Each row below holds a small network's activations on one input, seen along a few directions.
Each table varies a few parts of the input and shows all the possible inputs, shuffled.
Descriptions start from the smaller parts, as in this example, which fits no table here: one of 4 places along a line, together with either a single point or (one of 2 separate values, together with one of 5 places around a ring) or one of 11 places along a line.
Shared parts are said once, and a part with two or three values counts as separate values.
In the rows, zero is written as 128.

Other details of the inputs shift rows strongly along two fixed directions, in all tables alike. That doesn't count.

Table:
R1: [167 151  75 155 111 122 115 165  87 214 238 171 110 134 122]
R2: [126 140 121 109 118  93 142 106 160 127 129 146 103 129 122]
R3: [124 140 121 107 126  52 157 103 214 101  94 172  73 122 140]
R4: [102 123 154 110 143  80 173 102 225  69  60 163  90 123 151]
R5: [118 111 146 136 134 185 115 139  87 121 121  88 166 131 123]
R6: [112 123 146 117 121 119 128  88 138 101  85  87 150 135 112]
R7: [ 86 108 174 118 150 159 148 101 144  51  30  64 160 122 127]
R8: [142 133 107 132 148 108 137 148 156 122 115 165  85 123 156]
R9: [124 124 129 135 130 157 125 125 105 132 130 105 145 135 123]
R10: [109 115 164 127 121 208 113 133  47 137 148  65 199 122 102]
R11: [137 139 117 125 111  67 133 102 173 144 149 175 102 138 128]
R12: [148 131 101 143 130 111 105 156 126 134 135 137 112 126 134]
R13: [155 134 100 178 124 179  99 195  44 197 235 135 156 130 118]
R14: [136 117 128 138 132 144 105 154 108 126 125 116 141 129 132]
R15: [147 132 106 126 117 114 103 130 123 149 149 145 113 133 130]
R16: [ 85 118 177 123 128 151 159  76 131  94  90  77 178 136 106]
R17: [122 135 133 108 117 108 133 100 148 127 128 143 118 126 124]
R18: [123 134 134 145 117 156 128 116  76 158 167  94 174 133 101]
R19: [168 143  84 150 109 122  93 172  88 202 232 178 114 129 127]
R20: [151 137  99 131 115  51 120 112 186 142 137 186  83 142 141]
R21: [131 126 125 134 143 178 112 154  69 127 122  84 151 118 124]
R22: [151 139  92 135 132  85 129 143 159 138 134 164  84 132 142]
R23: [152 136 100 159 118 151  95 177  64 177 204 127 145 123 115]
R24: [108 132 143 119 129 121 162  98 157 117 116 134 124 129 126]
R25: [118 123 137 107 141 141 124 125 126  87  70  92 127 115 131]
R26: [105 127 148 123 138 131 150 115 141  91  85 100 138 118 123]
R27: [168 147  80 144 121 129 103 182  85 192 214 169 103 119 132]
R28: [118 126 145 134 121 122 145 109 142 136 144 140 142 140 122]
R29: [149 134 102 155 121 106 122 133 130 166 173 158 119 147 130]
R30: [112 114 155 105 125 142 129 102 132 101  84  95 145 132 123]
R31: [148 125 112 133 125 117 111 148 129 145 143 150 113 132 139]
R32: [112 120 153 131 123 188 129 128  77 143 159  97 175 132 109]
R33: [114 134 141  89 125  49 173  79 238  94  79 186  70 127 147]
R34: [134 127 134 142 108 144 116 126  89 170 184 123 163 140 109]
R35: [122 124 139 129 125 150 113 136 101 122 132 107 152 120 118]
R36: [123 129 136 113 130 158 118 135  97 126 130 113 139 113 124]
R37: [172 139  73 168 126 116 106 179 109 192 208 183  98 138 143]
R38: [111 117 146 131 142 162 125 128 104  90  77  66 161 121 120]
R39: [144 132 107 120 149  73 145 142 203 111 102 201  55 127 169]
R40: [140 132 119 135 135 144 132 161 114 154 167 163 113 120 142]
R41: [173 140  75 147 121  75 119 160 163 183 193 220  64 146 154]
R42: [125 138 124 117 140 119 150 129 141 120 113 138 106 113 137]
R43: [ 84 117 176 114 137 169 159  95 127  83  79  76 167 123 114]
R44: [119 126 135 115 131  52 163  83 234  93  73 176  82 142 150]
R45: [ 94 115 177  94 138 171 144 109 117  84  72  82 157 111 123]
R46: [147 127 113 130 133 163  88 164  73 144 148 115 136 121 130]
R47: [136 135 111 115 123  82 131 110 171 118 105 147  92 132 135]
R48: [128 132 122 129 126  87 141  99 164 118 103 130 116 139 127]
R49: [138 121 127 125 137 154 109 155  98 129 123 118 132 120 138]
R50: [104 125 152 104 136  80 176  96 222  82  74 168  88 126 147]
R51: [146 140  94 126 125  80 136 124 168 139 129 163  80 136 139]
R52: [111 113 162 135 126 204 110 145  52 129 141  67 196 119 106]
R53: [143 141 109 144 108 103 121 124 118 169 181 144 131 136 114]
R54: [ 89 120 170 116 133 190 143 103  83  96  92  45 188 117 101]
R55: [ 97 120 164 115 144 181 149 119 104  97  91  82 160 113 123]
R56: [104 111 159 114 137 157 112 114 118  72  59  68 162 120 121]
R57: [158 135  91 144 120 125  96 161  98 163 171 138 117 129 127]
R58: [122 116 137 132 142 124 133 136 157  97  90 132 119 128 144]
R59: [121 114 151 131 118 156 111 112  92 132 126  85 177 140 110]
R60: [126 124 130 114 128 112 117 115 150 103  91 124 117 125 134]
Description of these inputs: one of 2 separate values, together with one of 5 places along a line, together with one of 6 places around a ring.
Changing only the choice among 2 separate values turns R24 into R9. The same change can be made to R23. Which row results?
> R12
Changing only the choice among 2 separate values turns R43 into R37. The same change can be made to R50. Which row results?
> R5
Which other rows does R14 become when the place on the ring of 6 takes its other values? List them by row number.
> R7, R12, R38, R56, R58
Which other rows does R51 become when the choice among 2 separate values takes its other values? List them by row number.
> R1

Table:
R61: [126 120 140 131 117 152 106 124  91 138 144  97 169 134 109]
R62: [113 139 129 100 135  99 168 106 186 104 100 158  85 117 139]
R63: [ 87 120 175  86 119  99 146  55 179  54  26  80 141 120 114]
R64: [ 97 124 157  99 145  99 187  83 211  78  56 149  98 125 147]
R65: [166 125  90 157 119 140  77 166  76 175 175 129 135 137 130]
R66: [121 130 133 109 109  79 131  82 172 105  86 118 115 135 120]
R67: [ 80 111 182  87 157 168 151  96 138  41  15  59 156 106 127]
R68: [106 123 147 107 145 188 121 126  82  91  81  59 160 109 117]
R69: [166 149  65 167 148  85 136 183 145 157 163 180  71 127 151]
R70: [171 124  90 162 119 150  76 179  65 189 195 137 138 140 132]
R71: [ 83 124 168 123 153 157 184 100 140  76  65  74 155 122 118]
R72: [147 131 114 154 132 153 132 188 105 180 217 185 118 131 140]
R73: [124 132 136 122 130 130 150 148 143 134 150 167 106 112 141]
R74: [116 131 142 115 129  72 168  83 204 110 100 166 101 142 138]
R75: [136 138 114 119 127 120 145 135 138 152 155 163  99 124 136]
R76: [ 94 128 164 108 119 121 156  71 154  95  90 101 145 133 111]
R77: [120 132 133 126 132 168 137 129  92 142 150 113 144 123 120]
R78: [147 136  89 156 135  88 121 143 150 125 119 133 103 137 133]
R79: [144 138 116 144 119  82 143 141 167 166 190 208  96 138 140]
R80: [ 92 104 175 122 151 199 137 137 109  70  65  73 162 113 134]
R81: [144 123 118 133 122 144  88 155  90 138 141 114 141 122 124]
R82: [114 122 153 116 115 133 118 100 112 114 105  85 164 127 108]
R83: [131 137 123 135 105 140 120 124  95 166 188 127 145 135 106]
R84: [166 141  80 141 131 124 103 175 101 169 172 160  95 118 143]
R85: [165 141  86 142 105 113  86 143  87 191 206 141 131 144 110]
R86: [140 133 106 109 132  61 122 108 191  98  74 149  79 132 144]
R87: [149 136  99 126 138 119 115 150 128 138 134 155  94 121 146]
R88: [171 141  78 138 115  84  89 163 126 161 161 164  87 125 138]
R89: [136 119 120 132 129  80 124 134 197  99  87 168  82 131 157]
R90: [105 123 150 102 143  87 188  92 230  88  68 180  77 127 160]
R91: [114 107 157 128 128 211  84 145  43 108 109  40 200 118 106]
R92: [129 135 132 130 117 105 140 123 146 149 165 167 122 129 127]
R93: [112 116 151 142 137 192 146 152 100 136 155 124 153 128 132]
R94: [130 131 132 137 127 200 119 166  42 170 196 104 168 118 111]
R95: [126 120 142 156 117 185 117 144  64 171 195 114 181 138 112]
R96: [112 102 163 137 132 219  86 150  40 108 109  40 208 122 109]
R97: [113 112 151 134 126 144 124 107 126 115 112 103 164 142 120]
R98: [ 90 123 179  94 118 126 159  69 145  89  74  83 157 126 108]
R99: [173 134  79 154 110 159  58 182  37 194 208 117 144 128 116]
R100: [127 136 124 125 124  78 155  94 187 132 132 173 101 146 133]
R101: [132 142 122 125 114 103 135 115 134 153 168 154 121 130 117]
R102: [133 139 109 109 144  83 140 131 186 100  90 172  66 110 155]
R103: [152 135  95 118 123  65 113 125 171 121  99 151  79 130 142]
R104: [151 140 108 145 112 120 121 150 105 191 221 169 128 140 118]
R105: [142 134 108 135 110 100 109 111 131 148 146 135 123 140 120]
R106: [ 90 106 184 105 128 132 141  76 155  72  50  85 167 128 121]
R107: [101 111 168 116 121 132 133  78 140  89  68  78 165 140 116]
R108: [116 141 126 140 135  89 171 100 170 119 120 134 121 140 120]
R109: [ 96 105 176 126 154 229 122 148  60  88  89  51 194 111 121]
R110: [108 113 158 127 140 224 107 160  44 109 117  58 184 105 117]
R111: [140 122 119 148 134 206  93 168  32 158 162  84 169 120 121]
R112: [169 136  81 143 140  95 121 175 149 163 163 198  69 134 162]
R113: [150 151  92 125 127  85 146 150 161 165 179 209  65 116 148]
R114: [135 141 101 150 128  58 147 107 185 123 117 146 102 147 126]
R115: [140 132 110 125 120  66 128  96 183 129 116 159  99 150 133]
Changing only one part turns R73 into R92. The same change can be made to R62. Which row results?
> R83
Changing only one part turns R84 into R75. The same change can be made to R69. Which row results?
> R71
What is each input in this table made of?
> one of 5 places around a ring, together with either a single point or one of 10 places around a ring
List by row number the other rows that have the place on the ring of 5 in common with R89.
> R65, R70, R78, R81, R86, R88, R91, R96, R99, R103
Which other rows does R87 become when the place on the ring of 10 takes its other values? List them by row number.
> R67, R68, R80, R84, R102, R109, R110, R111, R112

Table:
R116: [132 128 125 121 130 165 108 146  82 135 138 104 142 119 122]
R117: [152 126 102 149 128 137  98 163 101 151 154 133 126 130 134]
R118: [145 126 114 145 114 184  77 154  32 170 181  81 177 131 104]
R119: [ 87 118 179 112 136 168 159 101 123  91  90  86 167 121 116]
R120: [137 144 111 118 110  51 146  98 191 141 139 181  85 135 130]
R121: [126 129 133 135 128 152 134 138 107 147 160 135 139 127 126]
R122: [ 88 116 170  90 149 143 155  98 165  49  26  91 128 109 136]
R123: [136 145 112 119 116  63 150 102 183 144 144 182  86 132 133]
R124: [107 110 148 127 157 116 142 117 180  50  22 100 122 128 147]
R125: [144 125 112 141 123 142  93 148  94 144 147 116 140 132 124]
R126: [157 141  95 151 115  79 127 140 152 178 193 198  95 142 138]
R127: [ 90 120 175 114 131 185 150 104  93 104 106  67 180 122 105]
R128: [137 136 110 113 146  69 150 144 209  99  93 192  52 118 163]
R129: [135 137 117 128 132  57 163 115 214 126 125 203  71 137 153]
R130: [130 138 119 116 114  33 153  78 224 119 107 184  80 142 137]
R131: [ 81 110 188 111 122 167 142  70 116  83  71  50 194 135 100]
R132: [152 125 100 175 129 121 114 161 124 162 175 156 126 150 136]
R133: [175 149  70 138 114  82  99 161 125 182 192 184  80 130 136]
R134: [ 85 114 178  92 145 178 147 104 118  61  42  57 159 107 121]
R135: [156 133 102 148 120 188  80 177  20 187 205 100 163 122 111]
R136: [113 113 150 117 144 161 127 132 121  91  78  94 143 120 134]
R137: [150 136 108 155 112 174 102 165  42 201 228 124 161 129 109]
What is each input in this table made of?
> one of 2 separate values, together with either a single point or one of 10 places around a ring
Changing only the choice among 2 separate values turns R135 into R123. The same change can be made to R117. Which row results?
> R126
